These are the activations of a small neural network, seen along a few directions. Each row is one input.
Each table varies a few parts of the input and shows all the possible inputs, shuffled.
Descriptions start from the smaller parts, as in this example, which fits no table here: values(2) and (point or ring(11) or (line(6) and ring(8))).
Shared parts are said once, and a part with two or three values counts as separate values.

A family of inputs:
row 1: [-0.88 -0.71 -0.51 -1.44  1.14 -0.67 -0.55 -1.17 -1.99  2.79 -0.21  1.17]
row 2: [-1.46  0.33  0.68 -0.25  0.82 -1.80  0.41 -1.20  0.52  2.47 -2.78  0.34]
row 3: [-0.57  0.67  0.89  0.26 -0.56 -0.93 -2.69  1.51 -1.71  0.13 -0.75 -1.80]
row 4: [ 4.28  2.50 -4.60  2.53 -3.89  4.79  2.92  0.97  1.12 -1.88  1.14  2.13]
row 5: [ 1.97  0.77 -2.06 -0.52 -2.37  2.65  7.73 -0.66  0.71 -3.57  3.15 -2.79]
row 6: [ 0.41 -0.66  1.57 -0.49  2.18  1.04 -1.41 -0.45  1.22 -0.76 -0.85 -0.01]
row 7: [-1.28 -0.50  2.27  1.32 -0.43 -0.28 -1.98  0.32  0.27 -0.60  0.23 -1.71]
row 8: [-1.74 -1.32  2.28  0.63  0.21  0.36 -0.92  1.06  0.51 -1.22  0.08  0.35]
row 9: [ 1.62 -0.23  0.12 -0.49  1.40 -1.82 -1.26  0.13 -0.20  1.92  1.15  0.65]
row 10: [-0.12 -1.01 -0.04 -1.49  1.56 -0.71 -0.46 -0.30 -0.02 -0.12  0.03  2.34]
row 11: [-2.21  0.16 -0.60 -0.07 -0.07 -2.63 -1.78 -0.19 -0.42  0.85 -1.19 -0.67]
Q: What do these inputs look like to the network?
A: values(2) or ring(9)
Q: A walk changes only the ring(9) part. It starts at row 6 and steps to row 10. List the rest of the walk in order.
A: row 9, row 1, row 2, row 11, row 3, row 7, row 8

A family of inputs:
row 12: [ 2.91  1.05 -2.36  0.18 -1.88  1.84  3.97 -0.62  1.13 -2.28  1.30  2.58]
row 13: [-0.93 -0.04  1.09  0.63  0.89 -1.52 -4.68 -0.70  0.44  2.85 -3.43  1.61]
row 14: [-0.83 -1.03  1.93  0.13  2.05 -2.62 -4.27  0.15  0.89  2.34 -2.05  2.87]
row 15: [ 2.36  0.62 -3.33 -1.75  0.36  0.95  5.39 -1.01 -0.02 -0.10  2.05  0.14]
row 16: [ 1.84  1.71 -3.91  0.71 -4.33  1.84  2.54 -1.08 -0.40 -1.62  1.13  0.83]
row 17: [-2.20 -0.16  0.32  0.47 -0.22 -3.25 -5.94  0.53 -1.75  2.73 -2.22  0.94]
row 18: [ 3.45  0.27 -1.69 -1.46 -0.33  2.38  4.40 -1.24 -0.15 -1.21  2.10  1.52]
row 19: [-0.77 -0.02  0.72  1.44 -2.90  4.19  4.63  1.84  0.81 -6.52  3.22 -7.17]
row 20: [-6.41 -2.58  6.14  1.70  1.04 -0.48 -3.41  2.93  0.44 -2.14 -0.33 -6.90]
row 21: [-0.55 -1.37  2.59 -0.93  3.61 -2.71 -3.59 -0.34 -0.74  3.54 -0.39  1.90]
row 22: [-1.32 -0.82  2.22 -1.87  4.18 -3.79 -2.28  0.61 -1.45  4.63 -1.44  0.24]
row 23: [ 2.44  2.37 -3.71  0.75 -2.48  3.17  3.24 -1.06  0.79 -2.22  0.07  1.43]
Q: The inputs of row 15 and row 22 match in every part but one. If row 18 is changed in the same way as row 15 into row 22, which row does it become?
A: row 21
Q: What do these inputs look like to the network?
A: values(2) and (point or line(5))
Q: Which other rows does row 16 become when the values(2) part takes its other values? List them by row number.
A: row 17
